These are the activations of a small neural network, seen along a few directions. Each row is one input.
In each table, some parts of the input vary, and every possible input appears once, in random order.
A made-up example of a description, with smaller parts first: one of 5 places around a ring, together with either a single point or one of 11 places along a line or (one of 3 separate values, together with one of 4 places along a line).
Shared parts are said once, and a part with two or three values counts as separate values.

Rows:
r1: [ 22 -15 -32 -18  26  33 -35   0  45  16 -18  10   5   7  61  30   9  18]
r2: [-24 -26  23   3   3  37 -23  27  15  33 -19  26  -8 -27 -18   0  25   7]
r3: [-17 -34   6   9  -4   5 -38  14 -16  40 -13  21   0 -34 -60 -16   5  -3]
r4: [ 32  -3 -13  19  -5   7 -34 -39   3  20  31 -16  20   4 -29   5  18  13]
r5: [-14  35  18 -36 -15 -44  89  15 -29 -72  24   8   1  14  50 -43 -26  -3]
r6: [ -5  -5   3  26 -25   1 -58   2 -13  32  10  22 -11 -22 -33  16  38  -6]
r7: [ 12 -19 -12 -22  32  29 -50   6  19   1 -27   3  40 -12   9  10   9  34]
r8: [ 10  -2 -13  18   1  -4 -59  19 -24  31  19  13   6 -29 -16  30  23  10]
r9: [ 19 -32 -30 -23  29  -4 -55   0 -12  17 -15  -6  48 -20 -38  -1 -15  25]
r10: [ 30 -12  -8  15  16  47  -6 -24  45  21   2  -1  -8  22  45   3   5   5]
r11: [-12 -38  13   9  -3  -4 -16 -29 -12  40 -18  -8   6  -5 -59 -30   7   8]
r12: [ 35   4 -36   5   4  -9 -59  -9  -8  18  17  -6  34 -18 -15  27  18  19]
r13: [  0  -6  -2  18 -31   3 -34 -33 -19  44   3  -1  -7   9 -49   6  41   2]
r14: [ -7 -19   6  -5  29  31 -36  39   5  22 -20  18  14 -28   5  12  12  28]
r15: [-30  56  18 -15  -5  -9  98   8  12 -65 -10 -47 -15  12 -12   9 -44 -28]
r16: [  5 -12  -8  11  18  34 -41  22  29  21 -15  29 -26  -4  69  24  14   8]
r17: [-25  41   8  10 -19 -48  75   9 -13 -69  -8 -47  -2   4 -41  -6 -59 -41]
r18: [  5 -26  -6   9  20  -6 -62  28 -24  18 -15  13  18 -30 -27  -6  -8  14]
r19: [-14 -20   3  14  -3  42 -19  10  42  36 -16  42 -49   0  46  18  29  -1]
r20: [-13  48   8  -4  -7 -11  95   8  33 -66  -8 -46 -50  30  46  23 -36 -50]
r21: [-15  27   4 -30 -20 -87  67   9 -54 -68  29   4  16  13  12 -59 -46 -12]
r22: [-16 -20  28   5   3  37   1 -21  11  30 -22   3  -3   3 -22 -15  24  11]
r23: [ -3 -28   8  13  -5  43  -1 -12  29  43 -17   4 -40  31  38   9  22  -4]
r24: [ 18 -30 -16  -4  15  12 -28 -28  -6  22   2 -13  31   1 -63 -24 -11  11]
r25: [-14  66   9  14 -30 -46  75  -5 -11 -55  21 -55 -14  16 -28  35 -35 -43]
r26: [  2  36  -1 -30  -9 -44  97  12  -7 -67  26  20 -29  42 107 -23 -11 -25]
r27: [ 12 -18  11  -2  23  43  -8 -23  27  13  -4  -3  21   2 -13 -14  11  24]
r28: [  7  54  11 -11 -39 -86  66  -5 -65 -56  60  12   3  21  35 -19 -18 -23]
Question: The inputs of r19 and r3 match in every part but one. If r16 is changed in the same way as r19 into r3, which row does it become?
Answer: r18
Question: What do these inputs look like to the network?
Answer: one of 4 places along a line, together with either one of 2 separate values or one of 5 places around a ring
Question: List by row number the other rows that have the place on the line of 4 in common with r27.
Answer: r2, r5, r7, r14, r15, r22
Question: Change only the place on the ring of 5 in r8. List by row number the other rows that result.
Answer: r4, r6, r12, r13
Question: Change only the place on the line of 4 in r25. List by row number the other rows that result.
Answer: r15, r17, r20

Rows:
r29: [  9 -26 -16 -11  -7 -16 -56  -2 -30  13  11   7  45 -31 -35   1   0  17]
r30: [-11 -25   6  21  12  51 -16  -1  45  36 -29  -7 -45  -3   5  16  32  -3]
r31: [ 12 -11  -5   4  23  22 -45  -7  18  35 -17  32  -4  -5  41  17  29  26]
r32: [ -9  56   5   9 -17 -85  81   2 -43 -87  31 -44   0  18  -7  -1 -45 -28]
r33: [ 15 -23 -10 -11 -21 -27 -61  -5 -38  28  14  17  39 -21 -39 -19  15  13]
r34: [-11  34  14 -23   1 -30 106  19  -6 -89  -6 -15  -4  25  42 -36 -40 -34]
r35: [ 20 -21 -24 -28  20  31 -46 -11  20   9   7   4  23   1  21 -10   7  16]
r36: [ -1  -7  -8  11  -8   2 -42  -8 -14  32  10  -1  27 -33 -54 -12   0  17]
r37: [ 15 -16  -9 -14  29  53 -32  -6  21  12   0   7  22   1  15  10  18  22]
r38: [  0 -37   2  13  22  59 -16 -17  43  21 -25 -23 -12  12 -17  11  10  -4]
r39: [-13 -13 -12   9   2  37 -26   7  27  27 -32 -28  -2  -5 -66  15  14   2]
r40: [-21  33  21 -22 -16 -33 104  12   3 -62  -1  11 -23  14  74 -14 -31 -29]
r41: [  4  60  -9  -8  -5 -59  88  18 -16 -84  20 -50  -6  22   7  15 -59 -31]
r42: [ 14  -4 -16  -6  24   9 -50   6  -8  24 -19   3  28 -18 -31  21  -5  23]
r43: [ -1 -15  -2   8   5 -12 -50  -3 -35  29  -2   6  45 -31 -41   7  10  17]
r44: [ 16 -20 -40 -25  18   5 -46   6  -5  16   2   3  33 -12 -19  10  -7  26]
r45: [ 11 -24 -11  -6  -1  22 -53  12  30  25  -2  37  -2   3  61   9  32  24]
r46: [  5 -11   5   0 -16 -11 -55 -10 -40  46  13  13  33 -20 -45 -16  24  19]
r47: [  2  58  -1  -5 -17 -49 101  -7   1 -72  14 -18 -32  38  76  19 -28 -34]
r48: [  5 -18 -16  11   9  43 -19  -6  37  37   4  24 -12  -6  29   6  34  10]
r49: [-25  33  19  -7 -12 -26  97  25  -4 -59  -7  17 -48  33  95 -25 -22 -19]
r50: [-19 -30   8  22  -2   7 -36  -7 -10  39 -15 -30   1 -21 -73  -2   4   2]
r51: [ 15 -17   2  24 -20  -7 -49  -6 -26  32  12  13  16 -20 -62 -26  23   6]
r52: [  5 -21  13  14 -18   2 -34  -9 -29  31   0  14  14 -12 -69   0  28   1]
r53: [  7 -20 -24 -19  11  23 -43   0  24  25   7  23  -2  -9  49  -4  35  17]
r54: [-19  37  12 -24  -1 -49  88  31 -16 -74   2 -21   5   2   2 -22 -57 -22]
r55: [ 15 -28   2   7  36  47 -25 -17  24  22 -20  -7   4   6  -3  11   1  19]
r56: [  1 -15   8   5  13  47 -23  -3  35  32  -8  18 -26 -10  22  22  24   1]
r57: [  1 -11 -10  15   2  40 -34  -8  26  46   1  38 -31   6  47   1  20  16]
r58: [-21  39  29 -24 -36 -77  90   0 -52 -80  28  11  -6  16 -19 -43 -34 -43]
r59: [ 22 -15  -8   4  19  31 -30 -17  34  28  -9   4  24  -1   2  -3  -2  12]
r60: [ -2  61  14 -10 -42 -83  87 -17 -50 -72  54 -27  -7  30 -14 -13 -25 -40]
r61: [ -4 -13  12  15  -9   6 -43  -6 -15  26 -11  -6  22 -29 -66   9   6  15]
r62: [-32  40  21  -7 -14 -71  87  21 -45 -92  15 -13   3   0 -14 -38 -41 -32]
r63: [-14 -25  15  32   0  53 -26   5  45  40 -29   7 -55  13  21  16  38  -5]
r64: [ 15  -6 -25   3  15  14 -36   3   7  28  -9   1  18 -17 -40  10 -19  12]
r65: [ -4  56  13  -3 -29 -40  95   6   5 -60  21 -10 -37  43  88  16 -22 -36]
r66: [ -2 -17  13  19  16  43 -32   4  23  45 -16  24 -44   2  39  14  19  13]
r67: [ 13  46   8 -13  -7 -41  96  -1   2 -77  20 -47  -3  35  44   2 -47 -33]
r68: [ -1 -11 -16   2  20  27 -25   6   6  30 -22 -10  15  -9 -50  21   3  22]
r69: [-10 -34  15  22 -16  -5 -36 -19 -21  55 -12 -15  -4 -10 -76 -13  17  -7]
r70: [ -3 -17   1  -2  14  46 -34  11  26  41   7  36 -13   2  62  18  37  29]
Question: The inputs of r58 and r54 match in every part but one. If r52 is changed in the same way as r58 into r54, which row does it become?
Answer: r68
Question: The inputs of r55 and r56 match in every part but one. If r59 is changed in the same way as r55 into r56, which row does it become?
Answer: r48
Question: What do these inputs look like to the network?
Answer: one of 6 places along a line, together with either one of 2 separate values or one of 5 places along a line
Question: Start at r60 and move only the place on the line of 6, one step at a time. The first step leads to r32. Which rows follow, in order?
Answer: r41, r67, r47, r65
Question: Change only the place on the line of 5 in r70. List by row number the other rows that result.
Answer: r45, r57, r63, r66
Question: List by row number the other rows that have the place on the line of 6 in common with r50.
Answer: r29, r32, r36, r43, r61, r62
Question: Change only the choice among 2 separate values in r40. List by row number the other rows that result.
Answer: r47
